These are the activations of a small neural network, seen along a few directions. Each row is one input.
In each table, some parts of the input vary, and every possible input appears once, in random order.
A made-up example of a description, with smaller parts first: one of 5 places around a ring, together with either a single point or one of 9 places along a line or (one of 3 separate values, together with one of 4 places along a line).
Shared parts are said once, and a part with two or three values counts as separate values.

Other details of the inputs shift rows strongly along three fixed directions, in all tables alike. That doesn't count.

Table:
R1: [ -5  27   7  28   8  -5 -22  -4 -51 -31  71]
R2: [ 16  36  -2  45  35   6  22 -14 -26 -35   3]
R3: [-79  24 -65  10 -22  44  55   1 -14  42  -1]
R4: [ 29  45 -75  35  96 123   6 -45 -28  34 -43]
R5: [-25 -28 -53  20  37  66  55 -88   7  26 -39]
R6: [ 13   0  16 -30  -7  26  20 -29  11  12 -21]
R7: [ 16 -41  14  -6 -39   6 -42   4  73  21 -73]
R8: [ 76 -88 -21   3 -10  -8 -32 -44 108  -9 -54]
R9: [-29  40 -25 -14 -32  19  30   2 -77  -2  19]
R10: [ 10 -12  43  -1  -7 -55 -33  52 -21 -42  64]
R11: [-30   2  49 -52 -25 -87   8  76 -56 -21  23]
R12: [ 92  60  31  16  26 -27 -34 -17  61 -67  40]
R13: [  4  55   1  44  13 -47  10  59 -54 -72  44]
R14: [-45 -25  40 -27 -18 -28  11  38 -54  23  34]
R15: [-73  41   3 -24  10  42  43 -16 -52  16   0]
R16: [-10   8  27  13  11  14 -43  -7  21 -15  41]
R17: [ 29  46   3  -1   6   6  32  -6 -30 -30  33]
R18: [-52   7 -41 -33  44  95  14  14 -84  90  17]
R19: [  6  14 -41  40  16 101  59 -73 -18  27 -45]
R20: [  2  49  19  35  47  28  15 -30 -27 -21  73]
R21: [  6 -25   8 -24  -8   6 -32 -40  -7 -17 -29]
R22: [-21  35 -36   3   8 123  26 -80   7  15 -24]
R23: [-26  57 -28  30 -36 -22  30  53 -85 -10  24]
R24: [-63 -23  21 -18 -20  -1  11  17  -7  45 -64]
R25: [ -2  32   5  17 -12  -8  36  27 -20   8  -6]
R26: [ 11  11   6  26  -9 -50 -30  25 -26 -39  -4]
R27: [-53   0  18  -4 -25 -27 -18  52  -5   4 -28]
R28: [  -5  -53   10  -39  -57 -112   11   82   13   21   -7]
R29: [ -8  55  28  26  14 -67  15  61 -38 -39  31]
R30: [ 91 -78  35  -7 -28 -14 -89 -41  80  -3 -16]
R31: [-10  27  -5  23  -2  66  -5 -27  11  13  39]
R32: [ 23  -2 -33  41  42  25 -28 -66  90 -30 -14]
R33: [-28  31 -18 -17 -22  29  49  16 -69 -12  21]
R34: [  50  -43   42 -101    5  -97  -91  112   16   16  -27]
R35: [-50 -82  57 -92 -41 -30  -5  16   6  50 -75]
R36: [-33  50  20   3 -13  -9  44  45 -65  16  83]
R37: [ 19  34 -22  27   9 -40  36  14  18 -16  37]
R38: [ 68   4 -24  52  45 -38 -21 -23  53 -84  31]
R39: [ 76  43 -12  49  28 -50 -15  -8  83 -49  42]
R40: [-51 -93 -35 -46 -77 -24  10  12   3  72 -70]
R41: [   1 -109   11  -36  -41   68  -14  -48   33   61  -56]
R42: [-11  57 -14  35  35 -63  37  28 -16 -42  63]
R43: [-25 -60  45 -29  -6  25 -30 -33  37  50 -25]
R44: [  83   22   20   20   42  -14  -41  -30   31 -100   30]
R45: [ 90  -5 -15  51  16  36 -18 -47  51 -44 -30]
R46: [ 39  -1 -60  -9  65 -16 -28  31  24  21  -5]
R47: [-80 -17 -53  -2 -21 -10  37   1 -57  26 -10]
R48: [ 21  41  -1  35   5  18  11  -9  21   0 -13]
R49: [-10 -72  61 -60 -70 -72 -15  75  -8  45   7]
R50: [-33 -54 -23  -7  14  31  11 -65  62  46 -66]
R51: [-81  -6   9 -47 -23  33   4   2 -21  24 -32]
R52: [ 71 -36  53  -4  -6 -12 -62 -23  94   5   8]
Each input here is: one of 4 places along a line, together with either a single point or (one of 2 separate values, together with one of 6 places along a line).
The inputs of R37 and R25 match in every part but the place on the line of 4. If R50 is changed in the same way as R37 into R25, which row does it become?
Answer: R24
The inputs of R20 and R29 match in every part but the place on the line of 4. If R18 is changed in the same way as R20 into R29, which row does it become?
Answer: R4
Which other rows does R42 become when the choice among 2 separate values takes its other values? List them by row number.
Answer: R37
Which other rows does R12 become when the place on the line of 4 takes its other values? List them by row number.
Answer: R39, R48, R52
Start at R1 and move only the place on the line of 6, one step at a time. The first step leads to R10. Which rows follow, in order?
Answer: R14, R20, R43, R16
Which other rows agree with R34 in the place on the line of 4? List them by row number.
Answer: R6, R9, R11, R12, R15, R17, R21, R22, R33, R35, R44, R51
Which other rows does R40 become when the choice among 2 separate values takes its other values? List them by row number.
Answer: R47

Table:
R53: [  4 -41  30 -25 -27 -33 -24  15  11  -6 -28]
R54: [ 13  11  24   9  -9 -35  -6  32 -14 -32  18]
R55: [-19  30 -31  23   0  75  38 -48 -15   7  13]
R56: [ -1 -41  28 -12 -13 -23 -35  10  39  21 -26]
R57: [-24 -12   4 -28   1 -26  -3  28  -3   9  13]
R58: [ 46  31  10  29  22 -14  -5  -8  -9 -39  33]
R59: [-69   3  -6 -11  -9  28  41  -9 -34  32  -6]
R60: [ 42 -21   6 -13   8   4 -30 -14  60   8  -8]
R61: [-37 -16  16 -15 -42 -22  14  39 -19  18   8]
R62: [ 31 -56  20 -25  -8 -24 -47   5  27   3 -33]
R63: [ -3  18   0  16  18  24  -2 -11 -11   1  -9]
R64: [  7 -20  28 -25  -8 -33 -22  10  21 -17 -23]
R65: [ 41   6  10   1   3   2 -38  -8  38 -10 -19]
R66: [-33   9 -41  23 -23 -15  47  16 -19  -7 -12]
R67: [  9 -57 -16 -24 -11 -53 -10  30  53  25 -58]
R68: [ 40  27  17  21  32 -41 -20  27  19 -35  53]
R69: [ 11  39  23  17  -1 -42   1  35   5 -30  48]
R70: [ -2  36  14   6  -3 -29  -8  46 -23 -10  19]
R71: [ 15  33   1  14   5  11   6 -14  21 -16  23]
R72: [-11  37  -8  21  -2  29  30  -1 -40 -12  17]
R73: [ -5  11  -3  25  22  47  20 -47  13   2   0]
R74: [-20 -13  -2 -32   8   2   1  11 -15  13 -15]
R75: [ 27  37  -3   8  -1  -3   6   2 -20 -20  27]
R76: [-64 -16 -14 -15 -20  34  32 -16 -31  21  -8]
R77: [ 25 -34   9  -1   3   3 -18 -44  32   4 -11]
R78: [-13 -47  18 -37  -6 -26 -19  18  22  30 -18]
R79: [ 49  21  -4  20   8   8  -9 -33  27 -20  30]
R80: [  1 -71 -24 -18 -32 -43 -11  29  32  28 -58]
R81: [-48  -5  23 -24 -26 -20  23  43 -38  20 -14]
R82: [ 14  43  15  16   7 -13   9  19 -11 -27  23]
R83: [ 31   1  -1  28  20  23   1 -49  17  -8  15]
R84: [ -5 -36   0 -10 -17  29   9 -33  11  38 -21]
R85: [  8  32   7  13  18 -16 -18  11 -11 -24  13]
R86: [ 24  45  -3   0  17  -8  -1  27 -12 -18  31]
R87: [ -1   6 -19   2  26  67  21 -35  -8  27 -21]
R88: [ -3  31 -16   8  10  64  27 -41  -6   5 -15]
R89: [ 40 -40   4   3  14   4 -40 -32  45  -4  -8]
R90: [ 39 -53   8 -28 -18  10 -41 -10  39  17 -44]
R91: [22 22 -4 16 28 12  1 -5 15 -4 29]
R92: [-43   9  -5  -8  -2  -3   1  10 -17   9   9]
R93: [-29   5  18   3 -24 -33  13  41 -27  -7  31]
R94: [-45 -17 -19  -9 -16  40  26   3 -34  49  -1]
R95: [ 34  10 -42  47  31  31  20 -67  60 -22 -40]
R96: [ 27  13  20   3  -2 -45 -23  22   2 -56  23]
R97: [ 28 -48   7 -21 -21  -1 -37  -3  45  19 -17]
R98: [-22   1 -25  10  15  65  26 -26 -44  24 -10]
R99: [ 22  20   2   7 -10   9  -2  -2   0 -23   6]
R100: [-37 -57 -36 -12 -21  15   9 -18  37  57 -97]
R101: [ 22  16  -8  32  38  32 -21 -53  33 -14   4]
R102: [ 37 -54 -21   4 -15 -29  -5 -26  57   7 -56]
R103: [ 10  19  12   0  -3 -58  -9  26 -12 -35  53]
R104: [-25  20 -22   7  32  62  36 -23 -38  22  -5]
R105: [-38  13  18 -18 -14 -29  15  37 -38  -1   1]
R106: [-61  19 -14   2 -10  34  30   8 -37  42   4]
R107: [ 12   4  -9   1  15  21   4 -38 -12 -14  -2]
R108: [ 29  32  18   8  -6 -48  -3  38 -25 -28  40]
R109: [ 21  16   6   7  10 -15  -2  -7 -19 -23  17]
R110: [ 37  -1 -23  26  39  42 -20 -60  28 -24  16]
R111: [-35   7 -10 -18  13  19  22   9 -41  22  -5]
R112: [-65 -27  15 -29 -44 -28  18  39 -36  24  -1]
R113: [-27  -1  -4 -22  -9 -18   1  39 -47  -1  12]
R114: [ 13  32   6  19  23 -14  -4 -12  17 -44  35]
R115: [-17  30   8  -6 -20 -35  -9  50  -9   2  31]
R116: [ -2   1  -9   0  -1  22   6   9 -29  13   1]
R117: [-16   0  -1 -11   6   7 -13  -4  -6   1 -20]
R118: [-11 -14  -1   3  -2   3   1  11 -13  14  15]
The inputs of R70 and R72 match in every part but one. If R117 is changed in the same way as R70 into R72, which row does it become?
Answer: R96
What do these inputs look like to the network?
Answer: one of 6 places around a ring, together with either a single point or (one of 2 separate values, together with one of 5 places along a line)
Which other rows does R62 become when the place on the ring of 6 takes its other values? List them by row number.
Answer: R53, R85, R105, R109, R111
Which other rows does R106 become when the choice among 2 separate values takes its other values? List them by row number.
Answer: R70
Which other rows does R57 become when the place on the ring of 6 takes its other values? List them by row number.
Answer: R76, R92, R103, R110, R114
Start at R97 and move only the place on the line of 5, one step at a time. The first step leads to R94. Which rows follow, in order?
Answer: R118, R89, R110
